Each row below holds a small network's activations on one input, seen along a few directions.
In each table, some parts of the input vary, and every possible input appears once, in random order.
A made-up example of a description, with smaller parts first: ring(5) and (point or (values(2) and line(4)) or ring(9)).
Shared parts are said once, and a part with two or three values counts as separate values.

Other details of the inputs vary at random and push rows far along three fixed directions, the same in every table; ignore that.

A family of inputs:
x1: [ 75  25  -5  32 -13   3   7  39   4   9  19 -23   0]
x2: [ -2  16 -14  10   0   1  23  -2 -11  -1   9 -26  -7]
x3: [ 10 -22  -9 -45 -38 -21 -35 -16  31   4  11  19  15]
x4: [-20 -20   3  -5  26  17   3   6   4  23   9  39   4]
x5: [-24 -13   7 -51 -11 -26 -34 -40  23   8  39  27  15]
x6: [  3   3   5 -41 -27 -31 -42 -25  23   5  29  12  23]
x7: [ 15  -2 -16  51  -6  23  18  19 -10   5  -7 -14  -2]
x8: [ 27   4   7  -8 -12   3 -28   9   5   4  13  23  -3]
x9: [-47 -29  12  31  58  34  12   5 -14  29  12  41   3]
x10: [ 34  21 -18  20  -5 -35  17  28   6  -1 -35 -55 -10]
x11: [-45  -5 -20 -50   9 -23  46 -22 -41 -32 -28 -73 -10]
x12: [ 43   2 -16  31 -20 -10  -2  20   4  -3 -16 -41   2]
x13: [ 26  14  -1  34  -1  -2  15  24 -16  -4   2 -44   3]
x14: [ 30  35 -22 -26 -54 -46   4  -7  15 -36 -16 -66   6]
x15: [-48 -21  -1 -76  -7 -26  -8 -38  -7 -28 -11  -5  -9]
x16: [ 17  -7  14 -49 -31 -25 -28 -21  28  -2  -5  32  13]
x17: [  8   1   3 -28 -12 -22 -32 -12  42   4  -2  11  13]
x18: [ 16   3  14  21  -9  20 -33   1  23  13  40  63  -2]
x19: [ 24 -11  21   8   5  29 -26  14  29  23  21  63  19]
x20: [ 14  15  -1  12 -24   1  -2   8   7  -1  22  -1  12]
x21: [ -8  -4  10  39  10  32   4   9 -14 -10  12  29  -3]
x22: [ 52   3  27  39  -6  15 -29  19  30  17  12  42  20]
x23: [  0  -8  14  16  15  11 -18  -1   0   9  22  24 -11]
x24: [-30  -4  -5 -13  25  -5  18 -15 -10  -8 -36 -36  -7]
x25: [-26  -6   9 -33 -26  -9 -37 -27  21  -8  20  43   2]
x26: [-73   1 -30 -43  22 -15  43 -35 -18 -18 -50 -56 -21]
x27: [  4  -6   8  35  24  32  21  30 -36   0  -3  -5 -19]
x28: [ 14  17  -2   6 -20   3 -14  -1   8   6  28  16  17]
x29: [-33 -16   3  29  54  48  40  13 -56  18  19   6  -2]
x30: [-33 -24  13 -33  17  11   1 -22  -2   6  -7  30   4]
x31: [ 55  39 -13  38 -18   2  14  29  16  -9 -34 -42  -4]
x32: [ 72  20  16  52 -15  -1  -1  31   8   1 -21 -12   5]
x33: [ 32  38 -34 -23 -46 -62   6   5  31 -16 -41 -59 -10]
x34: [-51 -22   5  22  47  24  40  -6 -50  -8   6 -18   2]
x35: [ 51  38 -22  38 -17  -9  17  37  17   0 -27 -41  -7]
x36: [-35 -25  -3  53  70  46  56  35 -48  27  -5  17 -14]
x37: [-60  -3 -16 -51  13 -32  11 -38 -35 -24 -38 -60 -27]
x38: [ 21   8  14  47  -1  36 -26  18   2  14  31  57   3]
x39: [ 24   1   6  -7 -17   0 -10  12   8   4  29  12  15]
x40: [-72 -28  11 -66   1 -25 -26 -49  -1 -12   4  14  -7]
x41: [-12  -6  16 -13 -11   9 -23 -24  28   8  10  57  16]
x42: [ 37  31  -9  20 -24 -15  26   8  -5 -19 -47 -47 -10]
x43: [ -7 -10   5 -59 -18 -21 -36 -25  22   0  19  28  -9]
x44: [-52 -25   9  36  57  34  37   1 -58 -14 -12 -12 -19]
x45: [-25 -21   4  -3  36  30  10   4  -3  18   3  31   2]
Description of these inputs: values(3) and (point or line(6) or (values(2) and line(4))).
The inputs of x1 and x5 match in every part but the values(3) part. If x4 is changed in the same way as x1 into x5, which row does it become? -> x9
Which other rows does x8 become when the values(3) part takes its other values? List them by row number. -> x37, x38
Which other rows does x29 become when the values(2) part takes its other values? List them by row number. -> x8
Which other rows does x5 become when the values(2) part takes its other values? List them by row number. -> x23

A family of inputs:
x46: [ 24  -1  -2  79  36  42  29  48 -21  23  -1  13  -7]
x47: [ 69  47   1  26 -54  -8 -15  17  29 -25 -32 -11  -8]
x48: [-33 -20   7 -66   3 -19  -9 -32 -12  -4  21  -1   7]
x49: [-54 -16  13  36  34  24  17 -14 -42 -12 -13   3 -15]
x50: [ 58  39 -27  -7 -41 -42   8  17  37 -13 -59 -70  -4]
x51: [ -5 -11  -6 -11  -1   0  12   3 -16  -1  14 -14   2]
x52: [ 26  -5  19 -20  -8  -4 -38   0  22  12  34  32  11]
x53: [-24   9  -1  43  20  42  45   5 -61 -18  10 -23 -18]
x54: [-26 -26   8 -50  -2  -7 -19 -21   0   3  36  27  13]
x55: [ 43  31 -27  44   1  -5  34  40 -13   1 -20 -70 -10]
x56: [-26  -6  10 -13 -17 -11 -30 -31  -1 -19  17  12   6]
x57: [ -3  -4  -2 -70 -27 -45 -35 -25  32 -10 -12  -1  -3]
x58: [-85 -26  -1 -17  52  11  27 -29 -18  17  -5  20   0]
x59: [ 63  46 -12  22 -51 -38   4  12  12 -43 -71 -91 -17]
x60: [ 36 -20  42  66  38  63 -14  37   5  36  25  87  13]
x61: [ 66  19  -3   9 -24 -13 -19  31  15  -1   6 -20   0]
x62: [ -5   9  -2 -21 -36 -29 -12 -25 -10 -35   5 -37   5]
x63: [ 43  33 -24  63  17   9  65  48 -35  -2 -18 -91  -4]
x64: [ 74  10  12  11 -50  -2 -57  23  60  28  69  65  47]
x65: [ 68  -1  13  26 -35  10 -47  29  42  28  69  71  38]
x66: [-19  15  -2  25   7  26  19  -4 -34 -17   5 -11 -20]
x67: [-17 -12   1  27  45  28  41  18 -34   2 -41 -18 -20]
x68: [-85 -28  -2 -16  53  18  24 -30 -21  19  20  20   4]
x69: [ -2  -8  13 -77 -23 -41 -50 -34  39  -3   4  24   6]
x70: [-57   3   0 -25   1   3   5 -38 -16 -24 -14   2 -24]
x71: [ 41 -18  29  89  31  66 -15  54   6  42  45  90  11]
x72: [-55 -12  -5 -43  14 -17  12 -36  14   6 -28   9   8]
x73: [-31  -2 -28  11  33   5  52   7 -44  -4 -25 -61 -23]
x74: [-58 -36   3  -5  41  27  12 -11 -26  14  23  30  -5]
x75: [  8   4 -13 -35 -25 -32 -11 -10  32  -2 -32  -4   2]
x76: [-13 -16   2 -47 -15 -19 -22 -21  32   2 -15  27   4]
x77: [-23   2 -16 -55 -19 -44 -14 -26  28   1 -16  -8   2]
The inputs of x69 and x60 match in every part but one. If x46 is changed in the same way as x69 into x60, which row does it become? -> x75
Describe the family of inputs behind these rows. -> line(4) and (values(2) or line(6))
Which other rows does x47 become when the values(2) part takes its other values? List them by row number. -> x59
Which other rows does x63 become when the line(4) part takes its other values? List them by row number. -> x58, x68, x72
Which other rows agree with x48 in the line(4) part? List them by row number. -> x51, x53, x54, x62, x63, x64, x65

A family of inputs:
x78: [ -9 -38  12  33  51  20  27  16 -10  31  -1   7  33]
x79: [ -8 -26  42   3   2  20 -58 -23   9  15  90  76  35]
x80: [-24 -15 -22 -34  48  18  56  19 -32  13 -24  -4 -11]
x81: [ 40   3  35  12 -30  -6 -56  -9  56  -6  -9  24   2]
x82: [ 18  20  -4 -71 -61 -71 -47 -28  16 -27  22 -36  -2]
x83: [-75 -18   6 -33  36  35  42 -30 -48 -19 -44  20 -37]
x84: [ 31  84 -55 -18 -88 -71   8 -19  50 -47 -84 -97 -12]
x85: [-33 -25   9 -58 -18  -1 -51 -30   1  -2  69  62   0]
x86: [-90 -15 -39 -71   1 -30   5 -56  48  23  13  34  27]
x87: [-36 -37  -8 -93   0 -26 -30 -26  35  27  12  41  -1]
x88: [ 17 -19  12  66  65  38  18  41 -18  46   6  10  16]
x89: [43 -7  9 60 45 27  1 58 -2 48 18 37  9]
x90: [-47   7  -7   9  36  -9  56  -8 -47 -38 -83 -89 -64]
x91: [ 59  65 -31  61 -61  -7   5  35  23 -13  37 -33  18]
x92: [ 50   6  28  39 -31  -3 -25   5  27 -16 -31  -3  20]
x93: [-50  -3 -13 -28  25  30  62 -10 -84 -20   0 -48 -34]
x94: [ 79  28   5  39 -31   6 -32  35  21 -10 -26  19 -22]
x95: [ 35 -11  21  85  10  33  20  29 -43  -2  33 -22  23]
The inputs of x89 and x90 match in every part but one. If x88 is changed in the same way as x89 into x90, which row does it become? -> x81
Describe the family of inputs behind these rows. -> values(3) and (point or line(5))
A walk changes only the line(5) part. It starts at x93 and steps to x85. List the rest of the walk in order. -> x82, x79, x95
